Here are a small network's activations along a few directions, averaged over the inputs that share one value of a field.
Values that are neighbours, or in one group, have similar rows; names and order tell nothing.
In the rows, zero is written as 128.

Other fields shift rows strongly along one fixed direction, in all tables alike. That doesn't count.

Values of RUBA:
lasi: [141 136 112 133 144 106 157  77  92  88  91 126 113 154 113  81]
bomen: [132 101 155 131 127 140 138 134 112 117 134 119 131  99 132 140]
dig: [121 118 141 149 109 107 135 138 157 131 129 102 128 145 126 110]
pul: [130  95 142 119 119 168 107 177 138 162 154 139 140  68 142 198]
fafa: [139 127 115 147 119 114 148 132 130 109 109 119 116 120 133 112]
mez: [122 123 145 139 110 113 102 143 146 129 125 107 124 123 123 130]
tez: [127 113 144 128 124 129 125 141 122 124 117 124 113 107 123 133]
zok: [120 141 123 109 139 158 100 149 133 174 162 147 142 124 126 167]
tabi: [132 133 128 150 108  95 115 133 160 127 103 118 112 134 129 117]
lato: [127 101 143  79 159 216  92 202 125 196 203 167 176  39 165 245]
pumu: [139 158  95 137 139  75 152  64  93  75  51 126  92 179 106  56]
lar: [119 121 152  98 152 173 107 136 118 156 187 143 162 115 132 169]
sif: [134 132 144 157 100  89 142 100 145  96  91 100 102 159 109  76]
napo: [116 140 126 118 139 148 121 120 128 138 158 140 149 151 130 122]
vudi: [117 146 112 109 133 140 123 130 134 143 144 142 146 147 131 134]
dasor: [132 131 122 119 148 144 146 116 105 123 139 140 145 119 145 136]
durun: [145 160  85 142 136  93 164  86 108  88  76 131  99 171 127  80]
vativ: [120 111 138 139 114 125 144 143 124 115 138 124 127 116 131 134]
bogol: [127 148 118 105 133 131 115 106 124 145 133 128 123 152 108 105]
tiv: [124 123 123 153 108  96 128 131 163 126 115 119 120 138 129 116]
Each value of RUBA is a pair of two hidden parts, and every pair occurs once (5 first parts, 4 second parts).
Q: Changing only the second part turns bogol into pumu. napo has the same second part as bogol; what does that change turn napo into?
A: dasor
Q: Changing only the second part turns mez into tez. dig has the same second part as mez; what does that change turn dig into?
A: vativ
Q: Changing only the second part turns bomen into sif. fafa has the same second part as bomen; what does that change turn fafa into?
A: tiv

Values of RIV:
nuno: [120 127  84  96 139 162  97 195 155 164 139 154 145  60 192 211]
deru: [127 106 104 163 137 189 150 224 134 154 190 192 153  77 172 198]
gez: [ 88 137 107  70 164 187 111 141  72 168 195 170 174  96 128 165]
dat: [127 208  71 168 108  68 138  87 130 100 105 104  74 216  93  27]
tofaf: [109 110 189 163  98 121  57 177 124 142 182 123 144  86 130 216]
sokip: [113 115 182 109 155 174  66 168 166 176 252 119 220 119 170 207]
ziten: [133  58 142 136  86 121 166 165 147 133 137 107 117  94 116 117]
gik: [133 168 125 136 167 113  90  83  90 102 112 135 112 157  95 100]
nafuz: [131 182 135 129 120  74 110  46 162 128  57 108 117 213  79  17]
nevus: [172 118 119 155 147  94 128  76  82  50  62 106 119  88 127 110]
marev: [156 172  71 174 143  44 182  85 160  95  65 109 132 184 147  82]
mufe: [110 134  95 128  92 110 138  92 193 129 130 118 123 202 120  69]
tezaz: [126 115 118  79 137 130 134 131  68 142 118 152  72 136  99  96]
gakev: [152 145 106  43 157 200 114 153 108 178 150 175 141 104 119 206]
kon: [157 118 156 135 125 138 175  76 106  69  92 117 123 120 163 109]
rigu: [101 105 153 139  89 158 160 179 114 104 140  90 129 129 104  92]
molas: [125 133 132 125 161 139 192  62  84  97 123 139 155 160 144 120]
migo: [127  93 176  86 100 134  99 176 191 194 117 138 138  53 140 215]
seve: [115  80 189 135 123 123 146 107 136  95 156  94 113 120 115 109]
nom: [136 137 106 190 111  79 107 135 138 138  39 111  60 144 109  95]
The values of RIV form 6 separate groups.
Q: List the group mates of mufe, in the order listed.
A: dat, sokip, nafuz
Q: List the group mates of kon, in the order listed.
A: nevus, molas
Q: List the group mates of gik, in the order listed.
A: gez, tezaz, gakev
Q: List the group mates of nom, in the order listed.
A: tofaf, migo
Q: List the group mates of seve, in the order listed.
A: ziten, rigu

Values of PUDIT:
sunu: [124 140 124 138 109 106 114 132 162 131 114 111 122 147 124 106]
tes: [135 108 152 149 126 126 134 133 122 107 121 116 126 104 134 136]
pigu: [151 192  63 151 129  43 167  38 106  66  13 128  69 224  96  14]
tesas: [126 110 148 140 105 114 120 141 154 134 125 111 117 121 120 123]
sasi: [118 145 128 101 152 151 137  95 100 129 159 138 148 161 119 110]
firus: [138 100 130 125 135 142 147 140 108 114 125 133 131  85 146 155]
zela: [126 110 148 149 104 106 134 128 135 105 112 106 113 131 120 105]
difep: [131 115 126 108 145 174 126 165 111 150 155 152 142  78 145 182]
fupus: [111 119 140 122 119 156  91 179 175 188 189 135 159 108 144 187]
sinu: [120 140 121  97 157 163 109 130 107 157 167 151 153 122 132 161]
The values of PUDIT form a line.
Q: How many steps from neighbour to neighbour lead from tesas to difep, at the fewest?
A: 4
Q: List every value one step from sasi, in the order listed.
A: sinu
Q: List every value one step from tes, in the order listed.
A: firus, zela
